Look-ups in named tables: a row name and a column name give one cell, copied from the table.

vedasap
|  | tomezol | tig | meli | depine | golur | dipigen | kuz | timiso | pur |
|---|---|---|---|---|---|---|---|---|---|
| runozi | 3.578 | 6.118 | 4.203 | 6.940 | 7.716 | 6.143 | 2.067 | 4.526 | 5.524 |
| puduzo | 3.876 | 5.387 | 4.285 | 5.749 | 6.331 | 5.115 | 3.495 | 4.581 | 4.833 |
| fes | 4.088 | 4.709 | 4.352 | 4.849 | 5.002 | 4.539 | 4.071 | 4.491 | 4.533 |
| rirefiv | 3.835 | 5.800 | 4.139 | 6.475 | 7.207 | 5.975 | 2.322 | 4.341 | 5.285 |

meli of fes = 4.352
golur of runozi = 7.716
kuz of puduzo = 3.495
timiso of fes = 4.491
dipigen of puduzo = 5.115
dipigen of runozi = 6.143
dipigen of fes = 4.539
pur of runozi = 5.524
Row with the largest golur: runozi

Table bab
|  | fomur | fer | fuluf | lik | tomip | nodabi | tis |
|---|---|---|---|---|---|---|---|
| gupo | 14006 | 39550 | -77043 | -2819 | 65377 | -15269 | -11614 |
| duzo | -97005 | -25377 | 43761 | -66809 | -73511 | 57579 | 73910 |
| muparu | 18074 | 42885 | -57119 | 12042 | -77868 | 47576 | -66671 |
| laselaz | -58660 | -27809 | 55719 | -29012 | 88515 | 18512 | 802 |
| biva | 31371 | 1418 | 39976 | 87514 | -43492 | -7451 | 38431 |
| labof | 40740 | 32496 | 51910 | -67826 | 43570 | 21547 | -27345 |
| kem | -59706 | -18820 | -31801 | 63879 | 88630 | -79559 | -48169 |
| peka | 17488 | -38188 | 80866 | -72901 | -12395 | -6253 | -30707 |
| nava | 66160 | 74712 | 44078 | 13218 | 72415 | -91408 | -98467 |
| zipe | -19259 | 78637 | 86611 | -93285 | 64117 | -3631 | 36571 |
| furi | 36588 | -39141 | 19054 | -6410 | 89217 | 10420 | -61036 |
| ruze | 68945 | 28024 | -20559 | 6698 | -28746 | -25375 | -90094 |
| kelu | -25409 | -67421 | 56788 | 50843 | 54498 | -68205 | 33058 |
| vug | -96721 | -79313 | -81095 | -70805 | 15350 | -31442 | 87889 |

fuluf of kem is -31801
tis of muparu is -66671
lik of ruze is 6698
fuluf of labof is 51910
fomur of vug is -96721
nodabi of kelu is -68205
tomip of vug is 15350
tis of nava is -98467
fuluf of nava is 44078
fuluf of muparu is -57119
nodabi of furi is 10420
fer of furi is -39141
lik of kem is 63879
tomip of furi is 89217
lik of gupo is -2819
fuluf of ruze is -20559
tis of peka is -30707
fomur of laselaz is -58660
nodabi of duzo is 57579

